A small network was shown many inputs. Here are its activations along a few directions, one row for each input.
Each table varies a few parts of the input and shows all the possible inputs, shuffled.
A made-up example of a description, with smaller parts first: line(6) and (point or (values(2) and ring(5)) or line(11)).
Shared parts are said once, and a part with two or three values counts as separate values.
In the rows, zero is written as 128.

Other details of the inputs vary at random and push rows far along two fixed directions, the same in every table; ignore that.

Table:
row 1: [136 135  90 152 163 188 126  90 139  58  97 139 101 116  95]
row 2: [148 196  81 110 193 182 120 123 155  81 101  73 127 129 101]
row 3: [150 190  87 117 195 166 116 124 152  84 108  69 116 123 101]
row 4: [151 121 151 167 104 117 127 114 121  82 132 128 150  67  95]
row 5: [154 166  66 129 210 185  88  87 141  74 102 119  96 158  94]
row 6: [ 70 148  94  73 193 146 126 122 125 162 111 132  94 189 157]
row 7: [138 144 145 126 141 117 127 125 137  84 137 124 134 108 119]
row 8: [ 87 185 106  36 199 129 127 148 150 176 129  74 121 215 173]
row 9: [ 71 195 114  34 220 125 115 124 149 134 126  95 134 214 166]
row 10: [139 135  94 156 163 177 119  91 127  54 102 131  92 117  96]
row 11: [ 81 156  80  70 223 138 112 123 118 165 105 111  87 206 172]
row 12: [124  90 173 129  40  76 149 164 111 209 151 130 146 124 160]
row 13: [ 58 193 108  42 217 106 104 125 138 148 132  86 128 209 167]
row 14: [111  80 128 105  89  94 120 135 106 199 158 170 127 178 164]
row 15: [167 104 100 176 128 161 129 113 123 108 127 158 119 104 117]
row 16: [101  87 178 121  56  65 143 144 104 176 161 149 169 117 155]
row 17: [141 138 154 156 119 131 129 126 135  80 113 134 150 108  98]
row 18: [149 169 133 161 166 152 113 110 145  45  99 112 130 106  78]
row 19: [184  84 125 194  81 170 118  99 121  56 124 173 124  70  80]
row 20: [161 131 142 177 112 144 131 105 137  61 118 133 157  53  78]
row 21: [198 121 144 204  75 154 143 126 140  86 113 123 138  38  74]
row 22: [125 139 135 132 125 122 128 125 140  99 136 132 152  98 117]
row 23: [101 176 118  87 172 121 117 133 136 172 117  73 114 182 150]
row 24: [ 73 136  96  78 171 141 124 110 121 142 116 130 103 204 160]
row 25: [176  91 126 200  94 161 141 118 104  65 116 168 101  41  77]
row 26: [122  83 167 129  53  67 145 162 107 207 163 117 142 112 154]
row 27: [ 87 103 183 119  82  69 137 153 127 181 150 151 155 149 156]
row 28: [206 114 143 186  83 154 152 139 149  74 131 128 137  33  81]
row 29: [110  65 132 117  83  87 139 148  93 214 163 170 129 170 188]
row 30: [116  54 144 138  70  90 151 153  97 201 145 182 121 118 172]
row 31: [ 98  93 186 132  55  63 141 142 116 184 156 158 159 121 159]
row 32: [ 71 152  90  65 200 152  93 101 141 154 123 126 104 224 157]
row 33: [126 184 105 111 184 157 116 109 145  64 112 105 145 125 105]
row 34: [ 80 161  72  65 227 135 101 117 121 178 125 106  94 239 183]
row 35: [ 81 179 132  86 182 107 108 113 132 141 121  99 128 181 148]
row 36: [169 167  97 147 156 176 128 125 159  75 110  91 131  84  87]
row 37: [118  82 166 126  50  76 150 161 118 213 160 126 152 112 156]
row 38: [175  90 123 192  85 170 148 121 105  67 111 176 114  46  81]
row 39: [120  53 145 136  64  91 152 156  87 196 145 181 124 121 173]
row 40: [123  86 180 136  55  68 144 176 116 201 152 125 132 132 152]
row 41: [117  69 134 120  77  91 121 133 113 200 160 178 126 158 160]
row 42: [100  99 156  94  73  75 147 163 111 225 157 113 150 150 170]
row 43: [142 147  88 141 181 183  93  85 135  62 109 128  97 141  94]
row 44: [174 122 148 173  86 141 142 149 137 107 114 120 138  88  94]
row 45: [161 195  93 114 209 178 118 123 162  68 105  68 108 125  98]
row 46: [179 126 156 196  81 140 135 109 126  52 113 146 155  46  75]
row 47: [120  87 178 135  52  78 149 175 127 207 149 135 142 130 152]
row 48: [157 123 154 155 105 128 140 126 144  73 139 148 151  68 103]
Description of these inputs: values(3) and (ring(6) or (values(2) and line(5))).
Question: Changing only the values(3) part turns row 33 into row 22. The same change can be made to row 44. Which row results?
Answer: row 47
Question: Which other rows does row 21 become when the line(5) part takes its other values? List them by row number.
Answer: row 28, row 36, row 37, row 47
Question: Which other rows does row 12 become when the values(2) part takes its other values? List them by row number.
Answer: row 46
Question: Which other rows does row 6 become when the ring(6) part takes its other values? List them by row number.
Answer: row 1, row 15, row 30, row 32, row 41

Table:
row 49: [ 97 112 143  97 105  84 136 154 127 199 156 118 132 163 171]
row 50: [168 159  70 152 191 213 112  98 148  60  86 124 102 117  82]
row 51: [126 153 111 103 164 142 124 129 144 115 127 102 124 136 129]
row 52: [143 133 103 151 160 160 116  96 118  61 107 139 108 115 104]
row 53: [118  91 159 139  68  85 152 156 112 183 146 136 143 108 152]
row 54: [139 122 146 135 112 111 128 131 130 127 142 137 151 122 129]
row 55: [ 81 178 114  64 202 127 112 129 150 144 122  97 127 208 154]
row 56: [161  92 124 182  87 157 132 100 117  69 124 169 132  77  93]
row 57: [167 181  96 142 184 186 117 107 155  30 102 105 124  95  73]
row 58: [163  94 168 188  63 116 151 139 120  97 128 157 154  53 101]
row 59: [ 99  66 144 106  79  77 139 156 103 233 159 168 115 165 184]
row 60: [123 120 141 109 107  97 130 140 122 151 155 136 146 129 145]
row 61: [144  96 118 143 112 130 134 135 105 138 126 146 106 128 136]
row 62: [ 67 157  96  73 208 131 103 108 123 147 124 123 102 209 163]
row 63: [147 128 138 151 108 132 142 133 124  94 122 137 141  76 104]
row 64: [ 93 125 147 103 113  95 132 146 117 187 132 114 134 156 151]
row 65: [ 69 156  94  69 206 131 105 104 132 153 121 128 105 208 159]
row 66: [ 87 157 135  84 167 116 128 133 139 150 125 111 129 180 153]
row 67: [162 114 150 172  86 134 136 129 127 104 124 126 131  76  92]
row 68: [136  95 166 143  64  97 150 148 116 137 151 152 140  85 129]
row 69: [162 121 138 162 100 137 126 128 134 101 127 120 132  91  92]
row 70: [156 119 147 159  93 118 122 124 130 116 135 134 146 102 111]
row 71: [166 185  88 150 196 198 126 104 149  32  83  94 123  79  74]
row 72: [ 95 180 103  70 194 130 103 120 140 160 123  82 126 203 146]
row 73: [101  91 156 102  74  61 138 158 113 225 173 133 146 157 185]
row 74: [158 132  88 147 147 187 127 110 132  90 103 133 110 125 103]
row 75: [156 121 137 152 108 139 144 131 132  97 128 127 130  74 109]
row 76: [147 100 122 167 109 151 123 103 124  87 125 168 127  90 101]
row 77: [133 122 140 140 107 120 142 138 131 139 132 119 128 110 131]
row 78: [136  96 175 158  59  96 140 141 121 144 139 145 139  97 126]
row 79: [ 91 156  85  78 206 146 110 126 125 164 116 113  91 208 162]
row 80: [110  95 174 138  63  79 141 150 112 177 140 145 147 119 147]
row 81: [109 184 109  97 192 148 104 115 153 112 107  91 121 178 124]
row 82: [143 123 129 125 117 120 130 132 128 131 145 124 141 109 133]
Question: What do these inputs look like to the network?
Answer: (values(2) and line(5)) or (line(4) and ring(6))
Question: Which other rows does row 61 become when the values(2) part takes its other values? List them by row number.
Answer: row 52
